These are the activations of a small neural network, seen along a few directions. Each row is one input.
In each table, some parts of the input vary, and every possible input appears once, in random order.
Descriptions start from the smaller parts, as in this example, which fits no table here: one of 4 places along a line, together with either a single point or (one of 2 separate values, together with one of 5 places around a ring) or one of 11 places around a ring.
Shared parts are said once, and a part with two or three values counts as separate values.
In the rows, zero is written as 128.

Other details of the inputs shift rows strongly along two fixed directions, in all tables alike. That doesn't count.

A family of inputs:
r1: [120 140 123 140 120 133 150 138 114  91 165 102 130]
r2: [139 129 137 121 135 109 113 137 126 140 125 175 105]
r3: [127 125 136 126 133 115 110 138 119 142 115 166  94]
r4: [134 112 140 121 123 125 116 142 140 145 118 157  97]
r5: [130 113 143 127 130 122 116 144 136 137 123 167  95]
r6: [114 141 129 136 117 130 148 131 101 105 149  85 129]
r7: [124 156 108 125 109 139 147 129 100 114 158  94 125]
r8: [132 138 131 134 120 126 149 143 118  90 170 107 138]
r9: [130 112 142 115 111 132 115 138 137 152 114 149 103]
r10: [129 142 131 128 116 124 148 135 111 111 154  80 128]
r11: [134 112  89 139 185 146 103  71 188 157  67 182 201]
r12: [121 110 154 129 132 114 111 136 123 141 104 146 107]
r13: [125 141 133 121 104 129 146 131 109 118 150  74 132]
r14: [130 124 140 125 133 112 110 139 117 136 119 173 104]
r15: [120 110 146 131 127 124 114 145 127 132 119 164  97]
r16: [130 124 135 120 126 119 109 139 123 151 109 155  94]
r17: [120 118 135 121 112 138 119 139 118 144 125 167  83]
r18: [119 115 139 121 111 137 117 140 119 145 119 162  88]
r19: [137 128 133 109 115 122 112 134 128 162 112 150  98]
r20: [130 136 147 128 119 112 143 140 109  98 154  83 144]
r21: [126 131 128 123 127 121 114 136 115 147 121 168  81]
r22: [129 144 127 122 106 132 149 130 108 118 156  80 127]
r23: [130 115 151 127 137 112 114 134 125 138 116 163 111]
r24: [126 144  78 141 153 155 142  88 152 118 118  92 199]
r25: [121 126  79 143 159 170 139  59 177 134  88  77 243]
r26: [127  98 102 143 177 152 106  82 191 146  73 180 197]
r27: [127 144 117 126 105 144 153 135 115 110 166  96 124]
r28: [136 106 153 123 128 116 113 143 140 132 118 156 121]
r29: [119 138 139 138 121 120 145 134 100  93 156  96 140]
r30: [121 116 151 131 132 113 115 134 115 133 118 166 104]
r31: [136 125 135 115 126 115 111 137 134 154 110 149 102]
r32: [126 113 149 120 127 117 113 134 132 151 103 137 108]
r33: [132 106 148 124 129 119 112 142 145 138 113 150 112]
r34: [129 105 130 131 156 127 109 104 166 151  80 135 164]
r35: [115 118 146 121 114 128 116 134 108 152 111 154  87]
r36: [118 138 135 132 115 126 145 134 105 107 146  78 132]
r37: [117 143 130 140 123 124 149 130 102  98 156  93 130]
r38: [123 133 134 136 117 129 145 144 116  94 158  90 135]
r39: [121 137 125 127 101 143 148 137 112 108 157  87 130]
r40: [141 139  58 141 174 162 139  59 197 135  95  91 247]
r41: [126 134 127 116 116 127 115 135 108 154 125 169  75]
r42: [127 142 121 132 114 136 152 140 119 102 165  96 124]
r43: [137 112 111 132 167 133 103  96 169 150  77 164 181]
r44: [145 143  89 136 157 138 141  92 163 113 127  99 216]
r45: [125 143 131 135 125 122 149 133 110 102 158  88 131]
r46: [120 103  99 141 175 154 107  71 182 165  56 162 184]
r47: [123 110 152 129 126 119 113 147 123 127 124 172 102]
r48: [136 113 151 124 137 111 113 133 132 139 113 153 121]
r49: [130 149 123 131 121 120 143 138 108 102 156  89 133]
r50: [125 118 144 123 129 120 115 135 123 151 112 155  90]
r51: [126 155 113 135 125 124 148 132 105 100 164 103 127]
r52: [125 121 142 118 117 127 116 133 117 158 115 156  85]
r53: [133 161 106 122 110 135 150 128 108 119 164  96 124]
r54: [125 127 114 144 150 138 139  98 145 105 120  86 207]
r55: [120 116 137 127 123 131 118 141 124 137 122 167  87]
r56: [133 159 110 127 119 126 150 133 111 111 164  95 123]
r57: [128 123 107 144 148 147 140 103 158 100 127  96 209]
r58: [129 153 114 122 107 135 144 132 103 117 155  87 127]
r59: [140 113 105 129 168 134 105  91 185 160  71 150 183]
r60: [132 141 121 123 102 140 151 136 119 112 164  91 127]
r61: [130 140 135 132 122 118 147 136 113 104 156  82 133]
r62: [140 132 127 111 116 123 115 133 127 162 120 157  91]
r63: [139 109 149 123 130 117 114 144 139 133 123 167 113]
r64: [121 135 129 132 111 135 147 142 115 100 156  87 131]
r65: [134 137 129 132 117 126 149 143 124  97 165  92 133]
r66: [115 146 120 131 110 139 151 124  98 112 155  91 125]
r67: [130 109 144 120 122 125 114 141 143 145 111 148 106]
r68: [141 127 133 120 133 110 113 137 135 148 117 160 102]
r69: [136 130 132 123 134 112 114 137 128 146 122 168  93]
r70: [142 122 142 117 134 108 110 137 134 141 114 157 122]
r71: [118 112 141 127 122 130 115 143 125 138 116 162  92]
r72: [115 139 135 139 121 123 147 134 102  99 152  88 132]
Description of these inputs: one of 3 separate values, together with one of 4 places along a line, together with one of 6 places around a ring.
Changing only the choice among 3 separate values turns r45 into r5. The same change can be made to r66. Which row results? -> r17
Changing only the choice among 3 separate values turns r42 into r56. The same change can be made to r33. Which row results? -> r59
Change only the place on the ring of 6 in r17. List by row number the other rows that result. -> r9, r18, r27, r39, r60
Change only the choice among 3 separate values in r60. List by row number the other rows that result. -> r22, r62
Change only the choice among 3 separate values in r43. List by row number the other rows that result. -> r54, r57
